A small network was shown many inputs. Here are its activations along a few directions, one row for each input.
In each table, some parts of the input vary, and every possible input appears once, in random order.
A made-up example of a description, with smaller parts first: one of 3 separate values, together with either a single point or one of 9 places around a ring or (one of 4 places along a line, together with one of 8 places around a ring).
Shared parts are said once, and a part with two or three values counts as separate values.
In the rows, zero is written as 128.

Other details of the inputs shift rows strongly along two fixed directions, in all tables alike. That doesn't count.

Table:
x1: [156 126 120 132 107 127 129 114 135 156 132 144 137 128 136]
x2: [ 96 129 148 139 142 128 128 140 141 110 131 136 120 128 107]
x3: [167 104 127 117 106 135 129 111 129 171 140 122 139 142 148]
x4: [138 100 115 134  93 118 136 107 161 200 147 151 149 129 112]
x5: [108 132 136 122 151 127 125 137 144 109 128 120 127 136 110]
x6: [144 119 123 113 131 123 131 123 132 140 129 112 133 145 137]
x7: [130 110 131 135 106 122 132 118 143 171 141 147 136 121 125]
x8: [167 134 113 121 116 127 130 110 106 140 123 117 128 127 165]
x9: [140 119 115 121 128 117 128 123 122 143 129 110 129 119 141]
x10: [142 117 127 126 123 132 129 123 117 138 131 112 119 131 142]
x11: [165 140 116 105 137 127 123 125  87 115 117  98 127 128 183]
x12: [109 142 123 127 143 133 126 143 114  94 121 125 119 115 132]
x13: [ 74 115 145 168 123 122 135 128 172 149 137 162 132 122  63]
x14: [149 135 116 130 116 127 128 120 118 133 124 125 123 120 146]
x15: [143 120 123 116 132 113 130 124 128 142 130 115 136 124 143]
x16: [136 121 123 121 126 124 125 118 115 141 130 120 129 122 149]
x17: [122 142 129 135 134 135 129 133 118  92 119 120 118 130 127]
x18: [104 131 137 126 158 126 123 143 139 101 122 121 129 133 108]
x19: [169 139 122  99 138 125 125 130  94 113 116 100 128 129 184]
x20: [140 119 130 126 125 130 129 117 115 139 131 114 124 135 144]
x21: [113 140 129 132 143 140 130 142 115  92 124 121 114 127 127]
x22: [112 147 129 127 136 130 121 135 140 104 123 140 129 125 117]
x23: [ 99 107 135 168 105 125 139 112 164 179 149 157 135 125  78]
x24: [108 130 122 123 148 118 124 139 121 102 122 110 127 117 128]
x25: [143 120 119 114 134 114 124 123 127 142 129 117 138 129 142]
x26: [149 134 122 127 119 126 130 119 119 134 117 129 132 124 146]
x27: [149 131 129 117 120 139 129 125 126 135 130 122 130 141 142]
x28: [104 132 119 121 155 121 127 141 122  96 122 111 121 116 125]
x29: [110 147 131 130 146 129 119 141 135  96 117 141 129 124 116]
x30: [141 119 126 114 127 122 122 123 124 140 131 124 133 128 148]
x31: [140 110 126 150  81 129 138 108 144 197 141 161 145 119 120]
x32: [ 98 130 143 138 149 120 130 139 145 111 129 128 125 128 102]
x33: [136 116 115 118 123 130 131 122 116 138 132 118 125 119 146]
x34: [138 119 121 120 122 125 125 123 117 141 130 117 124 118 147]
x35: [153 133 122 133 117 136 133 119 119 131 125 120 118 132 140]
x36: [ 90 142 144 158 132 134 132 136 145 109 118 153 124 126  89]
x37: [100 135 136 152 117 137 133 129 160 129 130 163 127 136  85]
x38: [139 108 118 128 103 127 132 116 125 160 139 126 134 118 139]
x39: [118 144 126 133 142 139 132 135 120  89 120 121 112 128 124]
x40: [ 98 133 138 122 151 126 114 144 133  98 123 133 129 122 119]
x41: [138 119 128 118 125 123 127 121 118 142 124 120 133 122 148]
x42: [127 131 136 101 147 122 120 139  99  97 124 117 117 129 120]
x43: [138 120 122 107 125 125 125 124 126 139 128 125 135 133 148]
x44: [ 99 132 145 153 127 136 128 139 149 127 134 157 128 130  93]
x45: [142 123 118 107 132 120 126 123 133 142 130 115 139 130 140]
x46: [155 135 124 120 119 137 130 120 130 130 126 124 128 143 139]
x47: [147 117 126 119 134 121 129 122 129 141 131 111 133 141 137]
x48: [110 128 131 133 146 122 126 136 129 110 126 110 118 127 116]
x49: [142 117 134 123 126 129 131 120 119 140 126 114 127 134 144]
x50: [136 108 121 129 113 119 128 118 151 172 142 139 147 125 117]
x51: [104 143 135 128 147 130 117 148 131  99 120 140 131 122 118]
x52: [107 115 137 160  90 139 139 120 170 178 146 179 138 135  82]
x53: [117 139 136 142 134 132 126 133 138 110 122 142 123 136 111]
x54: [150 118 122 105 128 112 128 122 111 140 133 116 130 133 118]
x55: [140 120 122 118 131 114 129 121 123 143 124 113 137 122 142]
x56: [140 114 126 125 118 133 131 122 116 134 134 110 124 131 142]
x57: [106 139 138 147 135 135 128 136 125 111 127 137 121 128 115]
x58: [105 147 129 131 136 126 123 138 140 100 119 147 128 127 114]
x59: [116 139 132 133 136 137 128 141 114  95 124 118 119 127 130]
x60: [156 133 129 129 121 132 135 121 125 131 125 125 125 137 142]
x61: [147 118 124 134 100 127 128 118 134 170 138 149 142 128 135]
x62: [151 103 117 143  66 131 140 104 159 218 153 172 151 128 118]
x63: [111 145 135 147 136 134 129 130 128 103 123 136 118 129 113]
x64: [ 82 129 145 136 139 129 124 142 149 107 129 145 121 137  98]
x65: [105 144 136 142 135 123 126 136 140 106 121 148 125 119 112]
x66: [158 132 125 124 123 137 129 122 128 132 124 126 130 140 139]
x67: [155 130 128 111 116 127 128 127 102 134 132 131 126 130 125]
x68: [132 116 139 153  95 135 140 119 150 174 144 158 134 130 109]
x69: [114 139 135 140 135 135 126 141 121 107 125 125 115 126 122]
x70: [144 130 120 127 117 130 127 127 113 138 128 125 126 118 148]
x71: [111 141 126 129 136 129 124 143 114  96 122 125 124 115 134]
x72: [148 132 110 127 116 133 133 118 118 130 127 126 125 120 145]
x73: [105 129 130 126 149 137 129 139 118  94 125 113 112 127 126]
x74: [170 137 127 106 137 134 129 127  92 114 113  93 125 138 178]
x75: [117 145 124 131 135 129 126 135 118  93 119 125 122 116 131]
x76: [186 144 116  88 135 124 126 126  78 100 115  99 118 139 161]
x77: [105 130 141 122 143 133 122 137 139 107 128 127 124 137 116]
x78: [109 141 142 132 145 138 121 146 132  98 123 135 126 133 115]
x79: [100 133 134 118 143 126 118 139 138 109 126 133 129 125 120]
x80: [ 88 119 129 152 133 129 135 132 150 126 139 137 124 122  86]
x81: [146 133 122 113 120 132 125 126 125 137 128 128 136 129 147]
x82: [112 128 128 128 148 125 128 138 122  99 125 105 122 129 123]
x83: [104 126 142 134 141 129 122 136 138 116 129 135 124 136 111]
x84: [139 121 117 122 131 116 128 118 119 144 129 113 134 122 143]
Description of these inputs: one of 4 places along a line, together with either a single point or (one of 2 separate values, together with one of 10 places along a line).
Changing only the place on the line of 4 turns x67 into x54. The same change can be made to x61. Which row results? -> x25
Changing only the place on the line of 4 turns x34 into x9. The same change can be made to x3. Which row results? -> x18
Change only the choice among 2 separate values in x61. List by row number the other rows that result. -> x44
Change only the place on the line of 4 in x59. List by row number the other rows that result. -> x17, x56, x82
Change only the choice among 2 separate values in x2. List by row number the other rows that result. -> x7
Change only the place on the line of 10 in x71. List by row number the other rows that result. -> x11, x12, x19, x31, x51, x61, x62, x70, x81
